A small network was shown many inputs. Here are its activations along a few directions, one row for each input.
In each table, some parts of the input vary, and every possible input appears once, in random order.
A made-up example of a description, with smaller parts first: ring(8) and (point or ring(9) or (values(3) and line(6))).
Shared parts are said once, and a part with two or three values counts as separate values.

Other details of the inputs shift rows strongly along three fixed directions, in all tables alike. That doesn't count.

Table:
x1: [-30 -13  32 -36  32  -4  -2 -14  -5  17  33]
x2: [ -9   3  61  61  33 -23 -17  17 -42 -26  16]
x3: [-23 -25  66  -2  18 -33   9 -24 -13  23  56]
x4: [ 75 -33  -6  60 -13 -36  48  -9  34  -2 -14]
x5: [-35   9   1   4  -8  -2 -20   5 -14   7  21]
x6: [ 57 -17 -51  17 -24  -9  60 -15  60 -11 -33]
x7: [-21  11  27   9 -14 -14 -46   4 -18   8  18]
x8: [  2  18 -44 -51  -1  22  -8   5   7  -5 -19]
x9: [-13 -28  75   4  32 -23  -3 -28 -10  39  28]
x10: [-31 -33  46 -39  22  14  16 -21 -16  30  13]
x11: [-42  -3 -13 -48   5  39  15 -11  14  11   7]
x12: [ -3  22 -27  42 -22  24 -49  41 -25 -11   3]
x13: [-19  24 -52  -2 -34  35 -41  24 -20 -11 -23]
x14: [ 28   7 -19  10  -3   0  -5   4  -8   4 -10]
x15: [ 61 -14  -4 104 -37 -73   7   2 -18  -8   8]
x16: [  0  44 -36  31 -45   1 -75  40 -41 -19  -3]
x17: [ 49 -25   9 -22  36 -11 105 -29  37 -28 -33]
x18: [-29  14 -20 -32 -18  16  -8  -1  18   7 -13]
x19: [ 10  32 -35 -23   8  38  14  19  29 -46 -57]
x20: [-15   4 -20 -80  15  26  12 -12  38   7 -16]
x21: [-11   2   9  -9  18  13 -11   1  -7  15  19]
Each input here is: values(3) and (point or ring(6)).
Changing only the values(3) part turns x6 into x13. The same change can be made to x4. Which row results?
> x10

Table:
x22: [ 16 -32  15  27 -18 -65  -2 -34  10  34  42]
x23: [ 32  34 -26  64 -32   1 -16  31  -9 -31  -3]
x24: [ 37  14 -50  13 -20   7  36  -5  41 -26 -42]
x25: [-11 -19  69  31  10 -26  -9  -9  -6   7  24]
x26: [  8  41 -38  29 -33  -8 -55  35 -33 -42 -12]
x27: [-33   1  10  14  21  21 -25  17 -31   9   9]
x28: [-23  10  25  33 -19  -1 -35  16 -43 -15   3]
x29: [ 42 -28  18  27  12 -58  35 -22  31 -15  12]
x30: [-36  12  28 -25   9  30 -33   2 -37  12  -7]
x31: [-22  20 -49 -38 -11  40  11  13  -1 -18 -39]
x32: [-22  -4  15  32  12  -3 -29  11 -19   8  -6]
x33: [-31 -14  42 -67  21  23  39 -33   1  15  -2]
x34: [-36 -25  29 -11  17   9  -7   5 -22   7   4]
x35: [ 42  -2   8  60  -4 -19 -10   5   5  -3 -13]
x36: [ 27 -40  23  47   0 -42  42  -3  -1 -11   5]
x37: [ 35  36 -47  14  -5  17 -26  37   0 -15 -16]
x38: [ -3  30 -78  -4 -46  12 -53  19  -3   4  17]
x39: [ 33  17 -56  54 -60   1 -34  21   0  10  14]
x40: [-23  14  16  -8   6 -19 -19  -7  -4 -11   9]
x41: [ 10 -59  52   4  35 -29  61 -31  -2  22   6]
x42: [ 23  23 -28  57 -24 -15 -80  45 -40 -35  -5]
x43: [ 18 -14 -74 -13 -39   0  39 -13  55  20 -16]
x44: [ 10   9 -57  12 -12  20  -3  27  29 -22 -37]
x45: [ 40 -27  30  35  -7 -28  31  -6   6 -12   5]
x46: [-32 -12  80   6  29  -6   6 -25 -30  23  39]
x47: [ 57  20 -47  -4  -4  -5  51   2  35 -18 -18]
x48: [ -9   1  11 -23  19  -7 -14 -11 -27   2  -1]
x49: [-12   1   7  38  16  -1  -7   8 -31   6   6]
x50: [ 12  33  -5  53 -15 -12 -57  46 -28 -21  18]
x51: [ 40   8 -56  37 -10  -6  27   7  26 -16 -44]
x52: [-16   8 -75 -59 -42  44   4 -10  49  19 -21]
x53: [ 12 -30  38  48  15 -49  46 -27   5   7   4]
x54: [  9 -21 -18  58 -32 -29  -4   1 -11  30  35]
x55: [-64   0  28 -48  13  35 -19  -4   5   2   2]
x56: [ -4  -5  29 -33  21   1  -8   1 -16  15  -1]
x57: [  1  38 -20  51 -27  22 -61  48 -25 -29   5]
x58: [ 46   5 -17  41  -2   8   5  12   5  -9  -8]
x59: [ -5  22 -59 -44   3  69   4  15  21 -13 -32]
x60: [-13 -26  71  51  21 -26 -26 -12 -28  19  18]
x61: [-21  19  38  10  -6 -18 -41  20 -44  -3  14]
x62: [ 37  27 -15  45 -15 -20 -37  29 -33 -11 -17]
x63: [  0  -9  13  46 -39 -27 -39  -7  -7  36  28]
x64: [ 53 -26  -7  14  -4 -28  94 -34  63 -16 -20]
x65: [-36  -6  11 -65  38  25  -5  -9   5   4  21]
x66: [ 35  32 -29  57 -15  -5 -55  52 -17 -22   2]
x67: [ 16   1  29  60  21 -44 -28  -3 -43   1  31]
x68: [-36   8  -8 -75   5  64 -15  10   5  -2 -20]
x69: [-20  33 -39 -22  -8  51  -6  12   0 -18 -18]
x70: [ -4 -39  12 -67  22  28  60 -27  34   4 -14]
x71: [-35   0  26 -67  29  19  -8  -3  19  17   1]
x72: [-33  36 -60 -34 -26  49 -12  33  -6 -30 -39]
x73: [ 46 -30  22  12  23 -55  79 -38  28  -9  27]
x74: [ 17  37 -78 -28   1  39 -21  23  12 -27 -24]
x75: [ -4 -46  43 -43   6 -43  47 -52  37  63  40]
x76: [ 44 -19 -15  50  -3 -28  38  -2  -6  -8 -24]
x77: [ 14  -1  20  44   5 -31 -52  12 -48  -8  10]
x78: [ 42  21 -26  47 -31 -12  11  11  25 -29 -24]
x79: [-27   3 -76 -57 -42  43  -2   6  14  20 -17]
x80: [ 25  -4  11 -20  31 -10  44 -18  14  15   6]
x81: [ 75 -20 -25   5   0 -45  77 -30  33 -23 -18]
x82: [-55   4  27  -4   8   1  -7   0 -11   3   3]
x83: [ 51   3 -53   6 -16  14  38   0  20 -22 -47]
x84: [-33 -20  20   8 -32  -5 -39 -10 -34  38  31]
x85: [-24  -6  16  33   0 -13 -17  14  -7  -8   3]
x86: [ 56 -15 -18  31   4 -39  16  -6  35 -20  -7]
x87: [-62  22  34 -73  19  18 -14  -5   2  13   6]
x88: [ 62 -20   1  52   2 -15  33   2  22 -10   6]
x89: [ 38   4 -75 -29  -6  49  47  10  58 -28 -35]
x90: [ -9  41  25  70 -14 -25 -73  42 -58 -13  31]
x91: [-67 -32  37 -59   5  23   4 -38  -4  61  51]
x92: [ 21 -32  28  26  12 -17  47 -15  17  -7  21]
x93: [ 54 -31   4  -8  10  -3  64 -22  30   1 -21]
x94: [-31   4  53 -26  33 -11 -18 -14 -15  29   9]
x95: [-16  -1  21   5  14   5  -5 -14  -4  10 -11]
x96: [ 74 -32 -14   8  21 -45  68 -35  54  -7 -15]
x97: [-73 -14  35 -50  33  31   9  -3  -9  12  25]
x98: [ 33  -3  16   5   2 -32  28  -8  -3  -2  -4]
x99: [-19  14 -29 -55  -8  47  18  -4   7 -14 -34]
x100: [-32   3  27 -30  32  -8 -20 -22 -11  14   6]
x101: [-11  -2  54  80  13 -21 -43   5 -61  11  29]
x102: [-35   4  42 -34  19  -4 -18   1   3   9  14]
x103: [-59  37 -40 -49   4  63 -14  20 -11  -8 -17]
x104: [-13 -41   7 -56  42  22  77 -24  41  13   4]
x105: [-18 -19  56 -48  44  -9  16 -26  13  33  10]
x106: [ 14  44 -61   4 -12  13 -23  19  -5 -33 -12]
x107: [-58  -5  71  -1  33 -16 -51  -1 -49   8  60]
x108: [ -7  10 -53 -75 -36  24  -1   0  23  26  -4]
x109: [-24  23  34  35  -6  -2 -48   7 -30   1   3]
x110: [-42 -15  26 -52   9  31   6  -6  -3  -3   0]
x111: [ 10  -9  17 -20  -4   2  43 -15  12  -8  -8]
x112: [ 24 -31   8 -14  12   7  44 -19  14   1 -18]
x113: [-16   9  16  70  -7 -19 -21  24 -39 -12  20]
x114: [ 36 -27  12  45   2 -22  21  -7  26  -8  -7]
x115: [-16  44 -42 -46 -21  40 -45  45  -6 -26 -24]
x116: [ 60  -5 -45   8 -15 -25  30   4  27 -40 -17]
x117: [-54  16  32   2   4  22 -30   9 -34  -3  22]
x118: [-20 -30  37   8 -16 -48 -34 -24 -36  39  53]
x119: [-16 -28  52 -26  28   5  18 -23  23  19   8]
x120: [  7 -26  15 -83  29  11  54 -19  36  11  -8]
x121: [-32   5 -36 -71 -37  47 -14  -7  10  31  -1]
x122: [ 10   2  -6  31 -31 -29 -32   8 -14  33  43]
x123: [-50  13  29 -50  23  36 -18 -14  -4  22 -10]
x124: [ -3  47 -46  -3 -10  52 -34  27 -11 -12 -23]
x125: [ 46  -2   7  15   5 -42  45 -18  31  -1 -10]
x126: [-41  44 -34 -52   1  30 -41   6  -1 -16 -19]
What do these inputs look like to the network?
> values(3) and line(5) and (point or ring(6))
Changing only the line(5) part turns x69 into x103. The same change can be made to x59. Which row results?
> x27
Changing only the line(5) part turns x98 into x33. The same change can be made to x105. Which row results?
> x35
Which other rows agree with x114 in the line(5) part and the values(3) part? List them by row number.
> x24, x52, x55, x60, x64, x95
Change only the values(3) part in x66. List by row number the other rows that result.
> x71, x120
Change only the values(3) part in x75. List by row number the other rows that result.
> x108, x122

Table:
x127: [ 19 -33  42  63   3 -66  -1 -14  -7  25  36]
x128: [-37  27 -24 -27  -6  51 -25  12 -14  -1 -22]
x129: [-16  19 -10  12 -22  11 -64  24 -19  16  -1]
x130: [ 14  21 -25  32  -5  -7   1  31 -13 -26 -10]
x131: [  11  -38  120   23   31 -107   56  -59   20   -4   15]
x132: [-15   5  -6 -42   2   6   4 -12   6  27  10]
x133: [-60  -2  26 -45  22  44 -12  -9  -4  18  -4]
x134: [-71  -1  46  22  10 -15 -70   6 -48  13  53]
x135: [ 80  21 -91  29 -49  -4  18  17  33 -13 -39]
x136: [  5 -19  58 112   0 -77 -51  -4 -43  12  59]
x137: [  7 -53  41 -66  29   0  94 -64  39  38  -2]
x138: [ 94 -44  41  51  30 -70  63 -36   9  -1   7]
x139: [-68  36  14   6   4  35 -69  25 -56  -3   7]
x140: [-14 -16 -17 -36  -6   9  13  -2  19  13  -6]
x141: [-64  10  13 -53   0  28 -43   1  -9   6  35]
x142: [ 17 -40  62  67   0 -40  14 -10 -15   0  27]
x143: [-86   9  47 -63  22  55 -29   4 -20   4  22]
x144: [ 45 -24  51  92  11 -44  19  -9  -5  -2  19]
x145: [-32  -9  28 -62  17   8  13 -29   4  41  23]
x146: [ -5 -12   0 -33   0  28  12 -14  23  14 -19]
x147: [ 26  48 -31  45 -17   8 -40  44 -22 -22 -16]
x148: [ 68  25 -83 107 -53 -43 -20  32  -5 -44  -4]
x149: [ 16  -4 -35 -55   7   7  59 -36  48   8   2]
x150: [-37  36 -17 -40  12  36 -19  21 -13  -5 -12]
x151: [-19  41  -5   8 -14  20 -50  43 -37 -22   6]
x152: [-51  -2  -4 -26  -6  32 -30  11 -13   5 -13]
x153: [-42  33 -25 -30   8  41 -29  40  -6 -20 -16]
x154: [-47   9   5 -22  14  29   2   4 -18  -9   1]
x155: [-15 -21   1 -32  -2  -5  25 -15   2  22   5]
x156: [-67  10  17 -60  20  30 -34 -13  -1  24  28]
x157: [-53 -14  33 -62  22   0   7 -29  -6  42  28]
x158: [ 43  18 -36   2 -10   4 -11  22  -6 -37 -17]
x159: [ 13 -39  40  60   2 -66   7  -9  -9  19  37]
x160: [-41  26 -21 -52 -23  32 -39  17 -14   6  12]
x161: [ 49  22 -74  38 -42  17 -17  28  22 -21 -48]
x162: [-20   5  57 -46  16 -45  40 -43  20 -14 -14]
x163: [ 20  16 -54 -23 -44  19  -3  16  12  -9 -15]
x164: [-11  -8  51  98 -17 -53 -86  20 -62  23  36]
x165: [ 48   6 -40  63 -24 -41   4  -2   6 -14  10]
x166: [-36  23 -34 -23  -8  45 -15  10 -10  -8 -26]
x167: [ 15 -36  -6 -63  10  -7  81 -46  45  30  -5]
x168: [ 18  -3 -49 -17 -16  -8  36  -3  25  -1  -8]
x169: [ 47  -9 -51  -7 -34  14  36   4  44 -21 -32]
x170: [ 23   7 -30 -13  -6  -2  23 -19  25   2   7]
x171: [ -1  -1  93 100  19 -62 -49  14 -74  17  47]
x172: [ -5   1 -16 -36   1   8   5  -6  27  21   2]
x173: [ -5   7   7 -34  31  17 -24   4  -5  -3 -12]
x174: [ 38 -43  22 -26  38  -7 113 -48  66   8  -5]
x175: [-56  11   6 -51  -4  50 -13   4 -18  -2  -1]
x176: [-15  -8  34 -27  27  18  36 -25   3  11   8]
x177: [  9 -40  40 -11  -2 -18  47 -31   4  15  14]
x178: [-34  -3  23  61  -6  -5 -46  23 -43  -8   6]
x179: [ 39 -30  10   7  12 -33  52 -38  43  12  23]
x180: [-65 -20  49 -41  39  24  20 -15  -4   8  16]
x181: [-66  23   5 -52   6  63 -32   3 -23  11 -11]
x182: [ -5 -37  21 -17  12  -5  35 -29  21  20  -7]
x183: [ 68   4 -63  19 -36  -1  17  10  44  -5 -31]
x184: [-14  24 -44 -33 -32  29 -35  27  11  -7  -1]
x185: [ 12  -1  19  32  17 -21   5  11  -1  -5   3]
x186: [  3 -37  39 -35  23 -20  46 -39  33  40  24]
x187: [ 42 -58  33  47   2 -58  70 -35   6  12   7]
x188: [-26   2  11 -23  -6  -1 -11 -10 -11   3  37]
x189: [-38  21  15 -37   9  33 -25  27  -8 -10   8]
x190: [ 29  26 -26  87 -43 -11 -63  33 -40 -10 -16]
x191: [ 35  28 -79  15 -31  44   0  26  33 -31 -52]
x192: [-18 -13  72  80 -24 -45 -86  22 -67  19  52]
x193: [ 25   5  40  70  10 -31 -23  21 -21  -2  15]
x194: [-77  25   6 -49  20  60 -36  11 -13   0  -5]
x195: [ 22  10 -27 -32   4  21  -7  18  13 -31 -19]
x196: [  4  29 -16 -13  11  17 -43  18 -26 -12 -17]
x197: [-55  10 -17 -36   1  44  -4   7 -15  -6 -16]
x198: [ 13  20 -54 -29   6  22  -4  20  -2 -33 -34]
x199: [ 51 -41  14 -64  50  -3  90 -46  60   4 -17]
x200: [ 58  10 -53  10  -7  11  64  -5  42 -23 -33]
x201: [ -8 -37  68  72  17 -41  -3 -15 -27  15  23]
x202: [-12  34  -8  -1   8  23 -34  33  -7  -8 -11]
x203: [-14 -29  33 -42  48  -3  20 -15   1  -1   2]
x204: [  8  -9  37  39   0 -17  13  -2 -21 -12  23]
x205: [ 53  36 -61  55 -17  -9 -46  38 -23 -41 -34]
x206: [ 99 -24 -65 -24  18 -13  99 -21  82 -31 -51]
x207: [ 82  29 -83  64 -60 -11 -16  30  10 -18 -33]
x208: [  52   32 -110   22  -52   24    0   27   24  -32  -62]
What do these inputs look like to the network?
> values(2) and (point or (line(5) and line(8)))
Changing only the values(2) part turns x205 into x206. The same change can be made to x166. Which row results?
> x201
Changing only the values(2) part turns x149 into x156. The same change can be made to x158. Which row results?
> x195
Changing only the values(2) part turns x161 into x190. The same change can be made to x144. Which row results?
> x176
A walk changes only the line(8) part. It starts at x158 and steps to x151. List the rest of the walk in order.
> x204, x175, x177, x163, x160, x188
Change only the line(5) part in x167. List by row number the other rows that result.
> x135, x155, x163, x207
Change only the values(2) part in x143. List by row number the other rows that result.
> x204
Change only the line(5) part in x153. List by row number the other rows that result.
> x185, x189, x193, x202
Change only the line(8) part in x180. List by row number the other rows that result.
> x134, x140, x152, x153, x159, x178, x203
